A small network was shown many inputs. Here are its activations along a few directions, one row for each input.
In each table, some parts of the input vary, and every possible input appears once, in random order.
A made-up example of a description, with smaller parts first: ring(5) and (point or ring(11) or (values(3) and line(6))).
Shared parts are said once, and a part with two or three values counts as separate values.

Other details of the inputs vary at random and push rows far along three fixed directions, the same in every table; ignore that.

Table:
R1: 921 118 -392 -33 112 -405 297 120 -156 -14 74 426
R2: -49 -348 319 60 193 -114 238 -229 332 268 -500 -218
R3: 602 -32 -462 262 -129 -518 282 111 -175 1 150 519
R4: -54 -456 396 257 78 -209 -28 -204 316 190 -321 -164
R5: 374 -268 -1 -102 421 -402 162 -128 -73 185 -352 -118
R6: -119 -476 263 448 -18 -25 197 -141 518 179 -214 -433
R7: -607 200 254 -181 -116 342 -529 -171 155 90 -227 -156
R8: 601 96 -294 252 -22 -432 258 127 -143 125 226 327
R9: -246 376 -235 -51 -141 230 42 258 -89 -214 392 56
R10: -270 -177 226 389 -445 223 444 168 293 -103 120 -116
R11: 392 -368 60 44 376 -502 -192 -123 -133 108 -211 -53
R12: -234 -35 228 337 -447 169 464 -30 271 9 269 -224
R13: 205 183 -401 -250 241 90 -391 162 -519 -75 164 364
R14: 665 449 -501 -802 534 -135 -597 83 -725 -92 64 399
R15: -173 492 -260 -128 -44 218 -120 279 -222 -277 312 81
R16: 369 -360 -89 117 370 -343 -140 -297 -76 163 -114 -76
R17: 135 -41 -86 -291 514 -155 -665 -204 -237 242 -165 162
R18: -218 342 -98 -52 -406 170 -28 160 -157 -128 196 356
R19: 505 79 -392 334 -191 -441 308 79 -22 91 149 319
R20: -307 270 -120 -2 -255 246 144 317 -107 -346 362 129
R21: -92 -451 436 423 -90 -94 224 -272 372 50 -232 -441
R22: -186 -505 125 195 323 -165 -75 -203 409 54 -235 -383
R23: -230 392 -224 -155 -337 190 -100 111 -142 -22 295 370
R24: -560 186 114 -503 113 390 -373 -190 -20 113 -433 -29
R25: -108 434 -85 -262 -177 145 -100 211 -324 -22 428 136
R26: 427 -253 -129 -108 545 -284 18 -297 -195 148 -424 -88
R27: -192 279 14 -16 -385 300 156 141 -255 -206 388 164
R28: -383 206 192 -374 257 375 -736 -255 -232 34 -134 -239
R29: -214 -112 233 169 -381 -3 418 102 229 56 308 -121
R30: 68 -404 384 227 106 -324 22 -159 232 117 -251 -364
R31: -165 32 306 289 -402 54 298 99 235 5 88 -9
R32: -591 123 69 -447 302 421 -221 -40 20 -111 -265 -233
R33: 588 -123 -239 220 -103 -513 450 217 -219 -3 333 288
R34: -216 275 26 -67 -377 223 107 217 -131 -43 383 342
R35: -58 -61 141 139 -414 328 572 138 452 -144 69 -154
R36: -179 -74 187 381 -374 194 362 159 257 -92 73 -164
R37: -504 173 193 -297 38 280 -712 -186 -36 28 -308 -49
R38: -180 262 -74 -127 -308 301 63 118 -312 -161 433 221
R39: 332 -308 -130 73 400 -179 207 -88 38 131 -421 -100
R40: 685 26 -464 119 55 -321 551 228 51 -278 157 168
R41: 142 -347 147 -37 107 -138 -54 -319 472 112 -519 -171
R42: 463 -132 -45 48 489 -446 -414 -195 -101 247 -319 16
R43: -50 -198 -144 -207 555 -95 -545 -102 -139 -66 -177 -44
R44: -263 -23 114 310 -254 75 344 173 276 -244 115 -210
R45: -418 179 296 -412 186 241 -652 -108 -138 90 -92 -265
R46: -221 -11 176 400 -417 226 414 155 336 -38 129 -232
R47: -489 -15 103 -290 202 446 -588 -102 -17 82 -91 -149
R48: 101 409 -136 -303 -286 367 220 108 -170 -239 326 162
Description of these inputs: line(6) and (values(2) or ring(6)).
Q: Changing only the line(6) part turns R6 into R8. The same change can be made to R39. Which row results?
A: R2
Q: Which other rows agree with R45 in the line(6) part? List them by row number.
A: R5, R11, R14, R25, R29, R30, R33

Table:
R49: 143 157 5 29 -364 -54 641 147 -4 -44 111 173
R50: 270 224 -235 -356 144 59 -343 -9 -450 -10 267 249
R51: 12 -357 223 190 26 -126 334 -106 497 -69 -308 -378
R52: -130 -24 173 -282 414 97 -412 -81 -45 -34 -165 -366
R53: 78 16 -94 238 -88 21 557 256 -57 -174 269 -112
R54: 503 -8 -75 88 114 -190 202 18 -190 7 76 -57
R55: -462 103 7 -158 -123 410 6 119 -59 -159 341 -30
R56: -92 -441 412 119 -75 -168 234 -216 304 252 -74 -216
R57: 51 -342 178 214 -27 -27 257 -270 574 170 -455 -243
R58: 202 249 -313 97 110 -266 -417 111 -301 -24 193 245
R59: 131 96 -30 220 -437 40 221 150 -17 -85 276 256
R60: 343 -173 122 -83 363 -342 -19 -131 -183 198 -199 -126
R61: -300 -6 247 -100 182 -80 -701 -264 -141 309 -230 -2
R62: -658 105 381 -206 -329 455 143 -94 402 147 -242 -103
R63: -553 277 -55 115 -239 297 -230 160 -131 -89 292 60
R64: 352 -139 -157 68 103 -285 111 50 7 -48 208 25
R65: 221 130 -54 97 -333 63 540 105 58 -147 123 66
R66: 169 307 -591 -304 296 103 -163 134 -312 -106 -66 323
R67: -281 -73 -6 -352 452 252 -396 -149 -64 -102 -374 -215
R68: -354 176 216 -125 -371 216 -90 78 -78 40 153 223
R69: 311 -137 -134 186 51 -302 -69 76 26 -76 24 143
R70: 85 -384 -80 126 402 -204 -348 -126 -22 21 -268 -22
R71: -418 296 150 93 -403 279 -272 12 -53 35 248 37
R72: 376 -50 -290 84 134 -247 217 31 239 -13 -200 72
Q: Describe the family of inputs behind these rows.
A: line(4) and line(6)
Q: A walk changes only the line(6) part. It starts at R71 and steps to R59. List the rest of the walk in order.
A: R50, R54, R65, R57
Q: A walk changes only the line(6) part. It starts at R62 and steps to R49. List the rest of the walk in order.
A: R60, R56, R68, R61
